Each row below holds a small network's activations on one input, seen along a few directions.
In each table, some parts of the input vary, and every possible input appears once, in random order.
Descriptions start from the smaller parts, as in this example, which fits no table here: one of 4 places along a line, together with either a single point or one of 9 places around a ring or (one of 2 separate values, together with one of 8 places around a ring).
Shared parts are said once, and a part with two or three values counts as separate values.

Other details of the inputs shift rows strongly along two fixed directions, in all tables alike. That doesn't count.

Table:
row 1: [ 9  0 11 27  7 -2 -9 -9 20 10 -6 17 22 -3  2]
row 2: [  9  -1  15  28   9  -3  -7 -11  18  10  -2  13  23   3   2]
row 3: [ -6 -16  -1 -20  -7  15   8  -5 -24 -25  20   6  -2  -3  -3]
row 4: [ -4 -15   0 -19 -10  14   8  -4 -25 -24  21   7  -3  -4  -2]
row 5: [-38  -1 -21 -37 -28  13  -9  -5 -31 -26  28 -13 -32   5  -2]
row 6: [-11 -16 -10 -33 -15   6   9   9 -33 -30   9  -3  -9   3 -10]
row 7: [-14  -1 -10 -43 -14  25  10  -8 -24 -20  31 -11 -19  -5   8]
row 8: [  2   3   6  25  -3 -13 -15  -1  18   9 -18  12  24   7  -6]
row 9: [  3   4  10  25  -5 -15 -14  -1  17  10 -17  12  22   6  -5]
row 10: [ 9  0 16 29  3 -5 -7 -9 18 12 -3 16 22  0  2]
row 11: [ -4  18   9  25   6   0 -21 -20  24  26   7   2   3  -4  13]
row 12: [-35  -2 -25 -36 -19  13  -5   5 -30 -23  23 -16 -39   0   0]
row 13: [ -2  18  11  21   2  -1 -17 -19  25  26   6   0   9   1  13]
row 14: [ 10   0  12  27   9  -2  -9 -11  20   8  -5  15  23   1   2]
row 15: [ -5 -14  -3 -19  -8  15   6  -4 -19 -22  14  11  -3  -9  -2]
row 16: [  9  -1  13  27   8  -2  -8 -11  20  10  -4  15  24   3   1]
row 17: [ -5  15  11  31  20  15 -15 -19  20  25   5  -1   5  16   9]
row 18: [  3   2   9  26  -1 -15 -13  -2  17   9 -14   8  24  12  -6]
row 19: [-11 -14  -8 -31 -22   5   5   7 -30 -28  10   2  -9   0  -9]
row 20: [-30   1 -21 -42 -25   9   0   1 -29 -23  22 -19 -30   6   0]
row 21: [ -9 -15 -13 -34 -12   7  10   9 -30 -30   6  -3 -10   4 -11]
row 22: [  3   4   7  24  -4 -15 -14   0  18  10 -18  12  23   6  -6]
row 23: [ -4 -14   0 -18  -9  15   6  -4 -20 -23  16  11  -3  -8  -2]
row 24: [-16  20   6  30   8   1 -20  -5  19  23  -8 -10   3  29   2]
row 25: [ -9  22   3  20  -9 -14 -16  -6  27  20  -5  -9  13  15   5]
row 26: [  4   3  11  26  -6 -15 -12   1  16  11 -15  10  22   9  -5]
row 27: [  4   4  11  26  -5 -17 -12   0  15  10 -13   9  24  11  -6]
row 28: [ -5 -17  -5 -21  -6  18   6  -5 -21 -25  17   9  -3  -5  -3]
row 29: [-11 -16 -15 -35 -15   8   7   7 -31 -31   6  -1 -10   2 -11]
row 30: [ 78  31 -17  -2  91 -31  70  57  34  74 -55 -60 -70 -54  26]
row 31: [10  1 16 28  2 -5 -8 -9 18 12 -3 16 21 -2  3]
row 32: [ 65  -1 -31 -54  61 -24  88  72 -18  16 -54 -57 -67 -40   2]
Description of these inputs: one of 2 separate values, together with either a single point or one of 4 places along a line or one of 11 places around a ring.
Q: The inputs of row 24 and row 17 match in every part but the choice among 2 separate values. If row 6 is changed in the same way as row 24 into row 17, which row does it become?
A: row 3
Q: Which other rows does row 4 become when the choice among 2 separate values takes its other values? List them by row number.
A: row 27
Q: Which other rows does row 28 become when the choice among 2 separate values takes its other values? List them by row number.
A: row 29

Table:
row 33: [ -7  -3 -11 -22  -9  -1   7  11 -17 -13   1 -10 -13   3  -5]
row 34: [ 60  -3  24  56  38 -37  16  17  44  35 -55  19  43 -12  -6]
row 35: [-11  14  10  36  -5  -5 -30 -20  28  18   2  11  21   9   5]
row 36: [ -9  14  11  30  -4   0 -27 -24  27  19   8  10  18   6   9]
row 37: [-64 -23 -11 -43 -67  30 -34 -25 -53 -66  51  20   4  24 -15]
row 38: [ -4  -2 -13 -23  -8  -5   9  13 -15 -11  -3 -12 -15  -2  -4]
row 39: [ -2   0 -12 -25   5  10  14   9 -16  -5   7 -15 -28  -8   5]
row 40: [-14  10  14  39  -9  -5 -34 -21  26  15   1  14  29  20   0]
row 41: [-11  12  13  39  -9 -10 -32 -17  28  17  -3  13  26  15   1]
row 42: [-16  11  14  31  -7   8 -30 -29  22  12  14  13  22  13   7]
row 43: [  1   2 -12 -30   7  11  19   6 -17  -3  11 -18 -33 -14   8]
row 44: [-13  11  13  38 -10  -7 -33 -19  26  15   0  14  28  18   1]
row 45: [ 53  -3  26  54  36 -27  12  10  41  32 -43  21  40 -14  -3]
row 46: [ -2   1 -11 -25   4   7  14   9 -16  -4   7 -15 -29 -10   4]
row 47: [  2   2 -11 -29   9  13  19   6 -16  -2  11 -18 -31 -12   9]
row 48: [  2   0 -13 -23   5  -1  15  13 -12  -4  -1 -16 -24  -9   1]
row 49: [ 59 -22  -8 -30  31 -24  64  54 -16  -6 -48 -10 -12 -29 -14]
row 50: [ -5  -3 -11 -23  -5  -1  11  13 -18 -11  -1 -13 -15   2  -5]
row 51: [ 74 -17  -6 -30  57 -11  81  48 -11   8 -33 -21 -32 -47   4]
row 52: [-11  10  12  37 -11 -13 -29 -13  25  12  -9  12  31  21  -4]
row 53: [ -1   0 -12 -25   9  11  17   9 -16  -5   6 -17 -28  -7   4]
row 54: [-17  12  15  30  -8   7 -32 -29  21  13  15  13  23  13   7]
row 55: [  1  -1 -12 -22   7   4  16  12 -14  -6   0 -16 -24  -3   0]
row 56: [-64 -20  -8 -41 -55  45 -34 -35 -52 -60  63  19  -1  21  -7]
Q: The inputs of row 35 and row 48 match in every part but one. If row 46 is changed in the same way as row 35 into row 48, which row does it become?
A: row 41
Q: Describe the family of inputs behind these rows.
A: one of 4 places along a line, together with either a single point or one of 5 places along a line
Q: Which other rows does row 34 become when the place on the line of 4 takes its other values? List them by row number.
A: row 45, row 49, row 51
Q: A walk changes only the place on the line of 5. It starts at row 36 and steps to row 43. List the rest of the walk in order.
A: row 47, row 54, row 42
Q: Which other rows does row 52 become when the place on the line of 5 takes its other values? List them by row number.
A: row 33, row 37, row 38, row 50

Table:
row 57: [ 39 -23   7 -18  13   2  31   7 -15 -14  -4  13   7 -32  -2]
row 58: [ 14  10  -6  -7  18  -8  13  12   4  13 -11 -21 -11  -3   5]
row 59: [ 30 -25   0  -4  24  -4  37  28 -12 -14 -28   5   5   1 -17]
row 60: [-27  -8  -6 -17 -23   8 -14 -16 -19 -22  26   2  -4  13  -1]
row 61: [ 11   7  -5  -1  15 -12  17  12   2  15  -8 -17 -21  -2   4]
row 62: [ 13   4 -11   1  18 -10  12  10   6  13 -10 -18 -23 -12   5]
row 63: [ 12   8  -8  -1  20  -8   8   8   3  12 -14 -17 -22 -11   3]
row 64: [ 12   7  -3  -5  17 -10  15  11  -1  21 -14 -17 -20  -1   4]
row 65: [ 15  10  -4  -7  15   0  16  11   6  19 -14 -17 -14  -4   7]
row 66: [ 14  10  -5  -6  17  -8  23  10  11  15 -10 -21 -12  -7   6]
row 67: [ 13  12  -1  -6  17  -4  21  11   5  20 -14 -20 -13  -4   4]
row 68: [  4 -32  12 -15 -20  16   6 -15 -23 -38  27  36  22 -14  -5]
row 69: [  1  26  28  70  -1 -18 -37 -22  53  42 -12  12  44  24   5]
row 70: [-30  -6  -8 -12 -17  20 -17 -13 -23 -18  25   8  -7   5  -1]
row 71: [ -3  22  28  70   4 -20 -40 -19  49  41 -12  14  36  19   3]
row 72: [ 14  10 -10  -6  21  -2  11   8   9  14 -12 -12 -20 -14   5]
row 73: [-29  -1   1 -16 -25  18  -6 -14 -20 -21  25   0   0  14  -2]
row 74: [-16 -22  -8 -21 -43 -11 -11   0 -20 -39   5  20  17  -3 -15]
row 75: [ 11   6  -6   1  18  -5  10  10   1  18 -14 -16 -23 -10   3]
row 76: [ 12   9  -5  -3  19   2  11  12   5  19 -14 -12 -20 -11   7]
row 77: [ 10   9   1  -5  17  -2  16  15   5  17 -12 -19 -18 -10   9]
row 78: [ 12   9  -1  -2  14  -6  15  17   2  13  -8 -21 -15   0   6]
row 79: [-15 -23  27  57 -22   1 -46 -33  19 -20  -4  55  79  38 -23]
row 80: [-27  -4  -5 -14 -21  21 -15 -13 -17 -21  25   9  -9   6  -1]
row 81: [-28  -7  -3 -13 -21  14 -15 -11 -18 -22  28   4  -8   8  -5]
row 82: [-28  -7  -2 -16 -20  17 -19 -13 -22 -18  24   5  -6  10  -6]
row 83: [-16 -20  -6 -20 -43  -9  -8   3 -21 -37   6  22  16  -1 -16]
row 84: [ 17  13  -4  -8  17  -8  14   9   6  16 -11 -20 -10  -4   4]
row 85: [-25  -2  -2 -17 -26  21 -10 -13 -18 -21  24   4  -2  14   1]
row 86: [ 37 -23   7 -17  15   4  33  12 -17 -10  -3  14   4 -30  -2]
row 87: [ 10   8  -3  -4  16  -3  17  14   8  16  -9 -17 -17 -12   8]
row 88: [-30  -7 -11 -12 -17  15 -16 -14 -17 -23  29   7  -6   2   1]
row 89: [-29  -5  -2 -20 -22  22 -16 -13 -20 -16  23   5  -1   7   1]
row 90: [-31  -4  -6  -9 -19  18 -16 -12 -23 -20  27   7  -8   6   1]
row 91: [ 10   8  -5   0  16   0  13  12   9  13  -8 -12 -20 -12   8]
row 92: [ 15  -9  -5 -17 -13 -25  11  22  -7 -12 -24   2   5 -15 -13]
row 93: [-29  -2  -2 -16 -25  17  -5 -15 -16 -23  27   1   0  11  -2]
row 94: [-15 -19  -5 -21 -42  -6 -12   5 -25 -33   3  22  16   0 -19]
row 95: [-28  -6  -4 -18 -18  14 -20 -16 -20 -23  24   4  -5   8  -5]
row 96: [-26  -7 -11 -16 -20  18 -16 -17 -12 -24  27   9  -6   2   0]
row 97: [-28  -6  -4  -9 -22  15 -17 -13 -23 -22  24   4 -11   8  -1]
row 98: [ 13   7  -6  -8  19  -6  17  13  11  16 -10 -19 -16 -13   9]
row 99: [-25  -3  -5 -18 -26  20  -9 -14 -15 -23  26   5  -2  11   0]
row 100: [ 16   9  -9  -6  15  -5  18  11  12  13 -10 -18 -12  -7   9]
row 101: [ 12   7  -9  -1  17  -2  14  12  10  13  -7 -11 -22 -13   6]
row 102: [  4 -30  16 -15 -20  17   5 -13 -27 -38  25  36  21 -11  -6]
row 103: [ 15  -6  -5 -12 -11 -24  16  27 -10 -10 -22   4   2 -12 -10]
row 104: [ 14  14  -3  -8  19  -7  20   8   8  15 -14 -20 -12  -5   5]
row 105: [  3  26  23  62   3 -15 -38 -27  57  39 -17  15  46  20   8]
row 106: [ 17  10  -7  -5  15 -10  16  11  10  16  -7 -21 -10  -5   6]
row 107: [ -5 -34   3 -13 -11  17   0  -2 -33 -48   0  24  29  17 -25]
row 108: [-25  -2  -3 -20 -24  18 -13 -14 -22 -17  25   2   2  14  -4]
row 109: [ 12   7  -9  -3  19  -3  13  11  11  14 -10 -14 -18 -14   9]
row 110: [ 31 -24   1  -6  27  -1  32  30 -17 -11 -32   5   6   2 -18]
row 111: [ 30 -23   4  -3  25  -3  34  32 -16 -15 -29   4   5   5 -16]
row 112: [  1  25  25  69  -1 -19 -36 -22  56  41  -9  13  45  21   5]
row 113: [ 13   9  -4  -7  19 -12  13   9   2  16 -13 -18 -18  -2   5]
row 114: [ 39 -26   3 -17  14  -2  37   9 -12 -15  -2  11   4 -34   1]
row 115: [ 11   8  -4  -1  14  -7  16  16   5  11  -5 -20 -14  -2   5]
row 116: [ 14   7  -9  -5  16 -10  15  14   7  12  -7 -22 -11  -4   7]
row 117: [ 10  10  -9  -2  24  -5  11  10   4  15 -11 -13 -20 -13   6]
row 118: [ -1  20  21  67   6 -22 -40 -22  55  39 -11  14  38  15   4]
row 119: [ 11   8  -1  -2  15 -11  17  13  -1  17 -11 -19 -22   0   6]
row 120: [-26  -5  -4 -17 -22  18 -15 -10 -22 -19  24   1   1  15  -3]
row 121: [-38  11  22  49 -31  10 -69 -48  31   3  17  38  51  27   1]
row 122: [  0  24  23  64   7 -18 -40 -24  57  43 -18  15  44  13   9]
row 123: [-29  -4  -3 -13 -22  23 -15 -12 -19 -21  24   8  -7   6   1]
row 124: [ 13   8  -8  -4  19   1  12  11   6  19 -12 -12 -21 -13   5]
row 125: [  8   8  -8   4  19  -4  13  13   5  13  -5 -12 -22 -13   6]
row 126: [ -2  21  22  72   3 -19 -40 -21  51  37 -12  16  33  14   4]
Q: Describe the family of inputs behind these rows.
A: one of 5 places around a ring, together with either one of 3 separate values or one of 11 places around a ring
Q: The inputs of row 84 and row 69 match in every part but the place on the ring of 5. If row 121 is changed in the same way as row 84 into row 69, which row does it become?
A: row 123
Q: Which other rows does row 120 become when the place on the ring of 11 takes its other values? List them by row number.
A: row 64, row 65, row 67, row 70, row 75, row 76, row 82, row 89, row 108, row 124
Q: Which other rows does row 114 become when the choice among 3 separate values takes its other values? List them by row number.
A: row 74, row 79
Q: A walk changes only the place on the ring of 11. It starts at row 98 and steps to row 100. List the rest of the walk in order.
A: row 66, row 106, row 116, row 60, row 118, row 62, row 88, row 96, row 109
